A small network was trained on made-up records. Each row is its average activation on records with the value named, seen along a few directions.
Values that are neighbours, or in one group, have similar rows; names and order tell nothing.
(in the rows, 500 means zero)
Strong random noise was added to every row along 23 fixed directions; ignore it. To show where, here is one row again and again, with new noise each time:
629	362	654	491	582	627	401	452	365	594	476	332	447	318	286	430	459	474	583	569	295	414	440	661	650	577	545	405	430	549	542	497	368
293	453	439	509	464	230	709	546	514	335	383	512	344	521	406	548	445	497	450	575	549	521	426	600	618	342	545	496	634	510	370	600	417
615	441	361	598	564	417	535	541	382	456	451	506	482	595	424	447	416	495	529	418	724	433	475	486	707	520	554	566	444	499	343	539	567
669	242	594	714	652	533	373	550	290	619	562	456	648	635	471	461	737	505	629	519	494	510	484	424	534	548	498	475	329	601	433	531	659
315	371	727	574	643	463	496	525	595	527	458	523	351	667	598	432	539	705	547	454	578	513	446	675	484	580	277	456	179	447	652	294	662
351	502	346	228	589	498	585	537	443	487	556	534	379	577	493	468	350	463	513	594	653	377	550	431	518	700	504	491	531	550	475	482	450
595	433	368	437	540	543	579	286	577	485	610	514	243	643	482	630	389	454	551	536	502	303	446	472	714	605	310	316	517	698	610	485	450
751	480	540	387	597	509	510	285	489	428	428	695	534	508	475	454	540	510	516	468	386	525	437	635	571	573	649	620	606	408	360	537	406
436	493	350	476	471	495	679	433	501	365	533	665	525	472	482	561	342	434	579	462	393	282	484	585	396	406	515	514	520	375	499	382	295
693	322	895	537	510	605	391	569	536	417	460	705	556	598	531	401	270	578	518	363	648	312	502	503	658	541	395	409	368	328	383	458	544
616	617	549	648	518	450	526	470	391	408	479	431	673	351	465	562	372	356	533	465	341	578	467	492	567	373	568	566	631	525	369	589	436
471	448	413	425	484	509	534	555	447	398	609	756	612	635	566	585	319	389	459	689	592	104	490	548	480	641	529	392	393	478	322	462	557
490	418	554	500	381	383	402	499	512	526	475	642	406	618	497	527	639	531	453	461	375	520	630	542	452	443	385	420	534	677	480	481	700
481	411	591	482	608	555	477	507	240	569	607	522	672	526	325	603	607	440	492	568	563	520	479	512	524	568	684	466	414	489	387	581	571
509	344	468	562	458	445	477	656	484	324	664	329	447	562	447	633	402	385	699	358	619	471	526	273	453	387	428	447	507	457	445	625	476
655	609	720	605	553	546	598	427	491	393	259	527	443	433	561	471	473	644	530	661	554	435	529	695	602	565	496	605	471	579	306	538	667
538	497	634	371	501	571	453	497	456	415	408	376	449	476	655	453	392	480	509	606	403	408	441	577	611	509	383	489	617	524	469	513	326
350	473	471	365	675	410	528	393	382	565	602	615	340	561	252	493	385	422	540	274	650	549	554	547	414	641	492	518	432	359	522	483	440
597	469	382	454	565	462	427	674	498	380	526	499	503	391	434	406	462	504	508	684	412	545	473	399	452	508	594	476	607	404	434	630	446
625	577	436	454	304	528	662	480	633	412	363	417	575	402	630	552	482	704	544	508	528	526	420	423	726	264	635	705	589	445	354	622	379
595	404	384	539	540	497	432	456	423	595	529	483	473	489	433	500	653	692	612	345	480	516	429	534	530	292	447	633	329	298	458	549	475
437	297	740	492	288	512	608	621	567	433	342	558	573	776	892	484	615	635	313	586	551	550	561	635	480	624	693	541	388	510	619	300	514
515	477	629	593	311	704	401	279	385	619	490	514	530	705	637	545	514	430	334	511	719	455	473	533	460	636	405	359	499	534	655	561	295
594	550	362	517	567	418	536	525	367	543	550	512	459	629	417	561	540	490	486	674	498	555	532	454	613	665	494	438	503	556	494	541	594
589	469	522	589	468	580	534	305	427	664	598	591	642	622	622	594	397	703	534	485	461	485	438	577	637	587	527	558	108	452	516	473	507


Values of Kave:
l6: 424	352	267	470	396	431	485	503	779	776	430	480	491	459	590	342	704	589	549	366	511	359	508	492	478	490	641	681	332	700	473	396	650
l4: 454	575	524	544	232	498	218	337	507	607	582	358	639	479	506	508	341	276	566	381	434	344	386	613	491	547	338	400	402	593	455	528	371
l7: 486	634	366	786	546	434	460	456	657	441	441	501	547	589	607	361	429	469	494	568	484	529	392	468	557	557	268	356	528	651	649	365	537
l1: 634	746	524	446	409	290	324	496	638	590	446	338	310	522	476	577	701	347	552	430	381	513	607	597	504	555	236	551	647	622	446	475	773
l11: 442	550	459	626	365	585	628	334	532	425	473	538	467	583	474	564	479	578	616	484	800	488	480	499	366	523	451	510	432	417	505	617	399
l12: 605	316	907	690	566	472	416	710	401	548	427	440	439	547	404	489	628	518	330	568	549	594	483	487	690	401	432	312	553	353	463	653	562
l5: 635	564	637	330	400	560	500	315	617	225	554	562	436	323	403	609	190	662	528	545	189	649	472	657	579	500	636	423	507	360	449	664	334
l2: 332	563	486	454	292	494	526	550	576	624	553	301	603	597	626	515	360	485	606	575	561	521	486	303	543	616	401	453	431	521	589	543	323
l8: 633	572	576	563	489	387	563	451	545	432	463	499	490	581	604	561	341	361	489	324	546	480	605	628	506	679	590	651	410	440	376	451	590
l10: 554	497	516	655	452	389	568	573	588	580	541	539	550	545	489	491	472	504	506	516	470	628	488	380	469	513	542	481	470	348	555	563	418
l3: 663	247	620	707	501	372	717	615	464	557	542	445	570	568	346	495	453	534	677	543	441	610	516	317	789	556	709	466	393	603	422	567	542
l9: 559	565	686	448	414	492	491	369	687	458	475	589	552	471	572	591	569	541	399	448	446	590	441	545	584	367	502	500	593	504	441	541	543
The values of Kave form a 3 by 4 grid.
Fewest steps between l11 and l3?
> 2
Each value of Kave is a pair of two hidden parts, and every pair occurs once (3 first parts, 4 second parts).
l9 and l4 share the first part; l9 and l10 share the second. Which value has the first part of l10 and the second part of l4?
> l3
l7 and l5 share the first part; l7 and l2 share the second. Which value has the first part of l2 and the second part of l5?
> l8

Values of Bufe:
u9: 518	447	276	534	462	515	110	464	336	483	672	342	477	656	735	411	314	483	426	340	587	720	442	539	349	653	502	551	240	426	588	630	451
u12: 301	561	308	687	317	329	764	535	693	597	466	542	421	599	468	426	564	646	659	700	588	679	637	300	154	694	503	524	449	440	629	584	386
u10: 529	278	97	567	439	236	468	454	535	463	480	568	552	618	434	355	581	217	583	170	707	380	453	497	394	499	755	712	555	565	315	517	430
u5: 558	262	668	869	548	266	412	660	378	515	456	393	457	525	636	495	571	453	503	448	324	522	601	575	485	341	446	541	334	784	368	529	834
u7: 551	391	565	735	688	584	565	437	459	371	652	398	745	602	662	594	621	216	634	596	425	575	437	263	311	579	498	408	635	680	579	517	425
u6: 240	245	509	399	346	450	550	432	474	752	619	401	495	392	459	502	231	610	465	336	523	503	464	507	642	448	760	566	149	601	502	595	317
u11: 324	652	559	522	563	426	862	388	587	260	562	681	457	459	496	701	209	512	522	463	466	580	559	471	428	410	491	498	550	463	545	450	446
u2: 621	306	585	541	512	545	452	699	375	513	556	637	633	498	235	313	423	706	805	469	367	665	618	71	561	366	379	371	597	452	475	615	418
u1: 455	432	555	346	354	567	243	663	378	513	363	754	617	482	321	248	699	899	525	458	592	610	594	484	452	283	482	529	477	377	298	577	674
u3: 489	742	179	535	677	341	433	606	311	712	525	536	365	289	181	443	550	563	346	438	332	624	576	526	582	289	364	513	539	362	555	453	617
u8: 511	648	268	880	627	493	699	359	318	370	437	503	525	480	682	551	310	689	497	456	568	605	468	635	493	344	539	725	244	491	448	535	578
u4: 670	657	575	464	535	431	514	591	464	777	356	356	386	526	326	413	681	602	401	440	636	791	568	328	765	550	435	568	680	305	567	586	458
Each value of Bufe is a pair of two hidden parts, and every pair occurs once (2 first parts, 6 second parts).
u7 and u4 share the first part; u7 and u3 share the second. Which value has the first part of u3 and the second part of u4?
> u12
u10 and u8 share the first part; u10 and u6 share the second. Which value has the first part of u6 and the second part of u8?
> u9

Values of Bosu:
s19: 561	525	483	539	501	504	628	521	340	452	420	633	498	501	149	448	456	562	547	513	479	581	573	552	634	543	594	405	574	433	520	428	472
s11: 502	378	726	626	466	488	488	443	533	492	503	406	315	420	537	514	312	422	486	422	528	460	585	608	342	589	515	489	367	493	544	567	415
s12: 413	570	542	349	458	570	469	525	399	415	443	539	495	437	432	468	344	585	508	530	492	458	520	598	581	464	476	474	511	516	435	485	509
s20: 543	515	535	476	501	457	447	496	687	636	514	526	312	466	421	392	438	570	521	566	503	544	543	432	448	700	419	431	444	464	610	550	494
s18: 455	568	431	349	518	560	512	532	535	531	458	488	502	506	530	471	587	412	342	410	776	476	523	446	521	545	631	577	623	512	493	452	553
s1: 605	473	682	491	508	525	498	427	667	541	503	555	431	400	530	513	362	559	461	536	365	411	458	579	593	533	467	449	403	471	545	484	476
s15: 510	570	422	492	545	437	545	437	560	478	460	521	465	454	378	450	458	460	537	519	519	534	493	480	572	581	549	506	587	641	428	540	566
s3: 321	645	476	468	569	418	418	523	505	497	625	404	378	540	478	597	457	338	452	529	539	564	481	475	340	570	281	383	562	407	609	556	466
s2: 689	480	483	431	442	490	382	490	560	507	562	375	365	455	477	576	447	463	512	389	470	489	580	520	563	580	563	534	423	526	461	558	602
s14: 473	412	621	440	403	487	509	426	582	456	487	431	484	434	630	547	355	378	417	447	451	445	478	579	507	496	641	531	527	551	448	568	342
s9: 629	592	572	474	566	493	597	480	463	493	493	467	531	470	480	555	531	316	624	538	394	452	601	457	427	635	506	560	654	537	453	462	485
s5: 467	456	483	523	374	478	518	671	357	567	555	426	612	554	548	566	526	482	459	650	417	510	545	378	517	442	514	436	529	475	503	558	417
s7: 612	466	514	532	596	491	426	598	583	492	531	542	586	456	471	407	456	473	539	543	370	411	429	486	575	542	471	436	460	467	512	393	552
s6: 393	498	430	595	540	395	570	562	375	595	504	524	566	473	377	551	638	532	526	588	446	477	482	493	525	338	458	489	473	527	431	518	565
s10: 532	467	754	515	398	595	478	525	498	405	403	485	558	538	627	497	425	557	499	427	566	470	558	495	590	435	446	498	518	573	415	499	558
s13: 590	431	462	439	472	446	466	533	466	471	542	535	397	710	614	504	589	445	518	454	419	558	655	445	380	629	411	484	569	521	597	415	525
s17: 434	474	536	405	582	443	523	519	516	498	541	483	409	549	609	509	437	579	550	509	443	545	513	438	514	486	375	528	480	473	477	542	481
s4: 532	459	350	463	571	542	424	543	553	421	470	661	479	498	464	329	569	534	460	564	590	481	498	456	398	547	557	468	583	531	490	496	571
s16: 535	469	520	629	516	425	528	492	586	625	496	500	444	564	522	478	622	561	547	455	464	599	518	424	435	494	385	520	451	444	633	475	488
s8: 658	517	478	404	343	513	467	520	515	559	512	531	443	567	439	556	534	493	538	475	482	441	633	469	529	601	499	473	520	494	524	462	542
Each value of Bosu is a pair of two hidden parts, and every pair occurs once (5 first parts, 4 second parts).
s10 and s13 share the first part; s10 and s2 share the second. Which value has the first part of s2 and the second part of s13?
> s18
s4 and s8 share the first part; s4 and s11 share the second. Which value has the first part of s11 and the second part of s8?
> s6
s15 and s16 share the first part; s15 and s5 share the second. Which value has the first part of s5 and the second part of s16?
> s12

Values of Raboz:
v1: 548	643	289	368	449	539	389	327	311	462	635	494	703	492	461	653	535	396	704	385	474	410	447	609	370	480	571	703	411	403	264	584	500
v5: 492	372	637	548	526	615	670	443	492	557	431	420	655	365	379	499	712	582	677	358	511	562	431	493	487	320	735	670	486	387	491	482	341
v10: 725	435	395	445	511	486	559	365	494	641	639	391	342	568	687	776	665	470	451	673	301	383	509	522	576	538	527	537	440	585	475	620	533
v7: 514	601	445	261	476	504	592	444	469	641	449	471	487	518	521	481	552	637	615	650	458	495	517	460	608	602	479	629	523	516	425	533	422
v3: 425	451	375	346	249	416	549	451	520	412	508	527	465	666	701	546	416	660	619	573	411	468	517	501	518	475	428	543	467	550	424	552	374
v4: 459	442	546	389	599	398	598	397	685	570	424	518	485	582	617	415	580	517	634	341	313	543	400	508	623	464	370	595	581	499	574	317	354
v6: 482	384	384	629	434	560	525	572	450	602	519	545	509	497	366	508	600	634	471	751	606	253	392	585	487	468	512	386	269	241	500	554	372
v2: 637	342	240	426	664	458	497	338	499	567	487	543	537	506	388	393	808	613	495	495	426	667	314	596	590	532	830	671	471	450	441	576	451
v9: 304	537	528	464	512	463	735	443	554	508	542	559	683	514	355	499	422	585	945	383	464	546	538	379	396	567	490	623	372	464	465	397	441
v11: 477	481	543	418	596	435	583	326	693	302	560	773	303	414	206	544	454	404	428	602	432	563	465	651	319	661	672	325	636	425	520	583	464
v8: 571	420	467	593	499	477	477	366	798	323	526	623	362	451	449	554	554	301	321	521	404	449	440	693	334	607	654	312	573	604	695	386	544
The values of Raboz form a ring.
A walk along Raboz starts at v10 and steps to its neighbour v2. Put v1, v3, v9, v8 in the order it reaches them.
> v8, v3, v1, v9
Fewest steps between v7 and v5?
> 3

Values of Voki:
k12: 558	225	876	376	369	790	292	381	309	757	504	529	503	511	459	375	435	689	446	512	380	498	639	512	651	635	539	334	342	725	551	570	418
k6: 307	625	498	585	446	573	499	571	183	672	457	584	612	773	467	415	502	639	537	443	705	552	676	307	556	494	101	371	494	561	589	377	546
k9: 607	545	431	720	475	536	368	353	350	654	577	574	658	552	219	593	820	323	494	374	551	533	562	673	260	658	621	463	361	504	591	386	705
k4: 599	664	354	673	361	817	316	83	688	393	439	672	555	657	541	447	704	608	632	599	439	509	339	598	358	578	186	271	585	801	794	386	563
k1: 452	506	565	758	523	454	355	452	372	535	459	330	491	375	315	329	264	321	602	324	643	596	555	458	489	570	471	463	462	760	399	617	570
k5: 557	662	354	616	478	402	407	570	582	584	479	391	681	367	437	491	657	506	459	455	307	693	319	516	573	292	538	584	551	261	531	529	435
k2: 296	509	471	452	276	667	267	527	361	557	452	334	703	616	671	315	516	559	508	436	678	694	428	454	294	576	504	552	476	418	636	538	245
k7: 562	584	641	588	434	554	354	685	475	645	348	372	515	352	608	246	338	512	376	601	757	493	594	313	453	574	421	557	559	409	399	708	361
k8: 182	463	512	385	401	385	556	837	356	495	448	420	627	606	315	403	646	553	590	577	500	684	557	557	363	592	616	490	437	267	665	282	392
k10: 133	594	581	548	283	635	476	646	592	691	418	386	517	311	715	312	407	691	499	758	448	426	561	517	129	513	323	468	305	454	731	419	322
k11: 409	280	279	880	601	464	326	728	305	618	445	424	623	350	372	172	595	734	644	676	231	480	332	552	452	237	372	431	239	453	535	515	446
k3: 521	540	369	559	676	378	588	393	507	358	536	659	608	531	462	434	454	614	644	357	476	816	406	462	435	469	627	671	462	328	475	507	469
The values of Voki form a 3 by 4 grid.
List every value one step from k3, in the order listed.
> k4, k8, k10
List every value one step from k6, in the order listed.
> k12, k7

Values of Biko:
t14: 482	317	534	417	601	612	601	596	415	623	417	421	274	261	236	293	325	727	594	303	518	491	667	457	636	423	591	566	375	511	573	439	450
t12: 564	520	449	701	396	294	528	455	652	634	642	530	357	283	449	652	213	426	397	524	335	404	522	545	409	446	553	480	299	370	482	693	425
t9: 623	884	512	666	321	632	529	447	590	382	523	356	691	349	416	731	397	316	621	248	435	434	434	439	611	204	285	457	704	425	595	352	462
t2: 457	552	563	327	417	859	413	301	629	473	642	666	722	672	514	667	726	512	479	459	838	359	319	412	470	509	471	367	525	417	540	491	537
t8: 480	489	437	610	534	512	368	665	371	607	420	281	485	253	107	340	630	576	550	494	435	678	556	690	454	577	739	511	309	467	582	418	632
t20: 507	670	599	403	652	614	253	419	374	723	585	448	677	462	558	521	549	171	371	365	417	368	463	553	509	581	344	471	578	613	561	332	572
t1: 359	545	575	429	316	324	528	656	625	563	612	559	636	613	395	614	354	612	728	598	457	491	567	376	614	639	441	419	267	585	356	508	754
t19: 462	379	660	589	504	315	325	429	611	391	754	595	487	613	460	626	281	387	407	256	530	752	433	416	455	487	504	356	413	393	469	710	529
t16: 167	283	437	457	150	353	413	494	557	539	495	391	483	451	456	497	359	461	328	428	562	495	435	685	527	459	797	457	316	714	485	595	413
t5: 609	473	491	430	645	744	272	278	695	364	695	348	498	400	367	621	696	519	807	559	582	496	317	477	400	631	535	431	359	734	454	641	774
t6: 422	596	359	446	414	478	482	634	487	338	395	519	667	440	488	388	385	373	516	324	489	384	530	539	583	382	547	555	631	677	438	247	613
t3: 459	485	688	416	468	591	219	569	444	663	665	111	425	311	265	743	560	437	352	424	460	521	421	728	683	494	595	361	219	479	585	533	700
t11: 665	555	496	609	367	577	650	485	551	736	428	482	583	467	360	543	617	482	557	574	700	300	502	356	637	526	524	509	527	425	493	533	390
t15: 479	382	539	548	729	771	551	414	311	264	379	496	243	446	554	379	438	688	479	387	539	560	562	511	534	239	320	444	642	680	656	448	480
t13: 508	431	608	510	468	531	530	368	515	475	540	525	570	523	387	721	795	454	535	556	539	448	453	612	517	483	663	468	460	720	375	532	765
t18: 322	459	548	433	298	428	416	545	481	341	327	416	547	716	709	316	343	409	571	310	520	530	498	616	527	556	384	513	598	591	526	316	336
t17: 449	615	543	658	328	684	292	546	405	367	488	387	643	333	253	636	730	516	602	609	472	472	489	652	285	324	471	360	467	503	434	580	686
t4: 598	467	314	357	335	321	389	460	452	528	566	390	369	872	795	515	518	408	538	388	506	694	684	345	473	770	436	607	566	751	516	551	562
t7: 625	582	383	586	504	600	482	439	377	406	632	681	642	697	498	575	546	414	438	313	708	649	596	331	296	563	546	500	580	307	569	502	507
t10: 371	557	663	584	375	626	500	581	420	405	377	403	661	734	530	382	487	408	659	584	727	501	527	520	407	819	419	389	515	556	591	323	459
Each value of Biko is a pair of two hidden parts, and every pair occurs once (5 first parts, 4 second parts).
t6 and t2 share the first part; t6 and t11 share the second. Which value has the first part of t11 and the second part of t2?
> t15
t14 and t16 share the first part; t14 and t18 share the second. Which value has the first part of t18 and the second part of t16?
> t5
t3 and t20 share the first part; t3 and t7 share the second. Which value has the first part of t7 and the second part of t20?
> t4
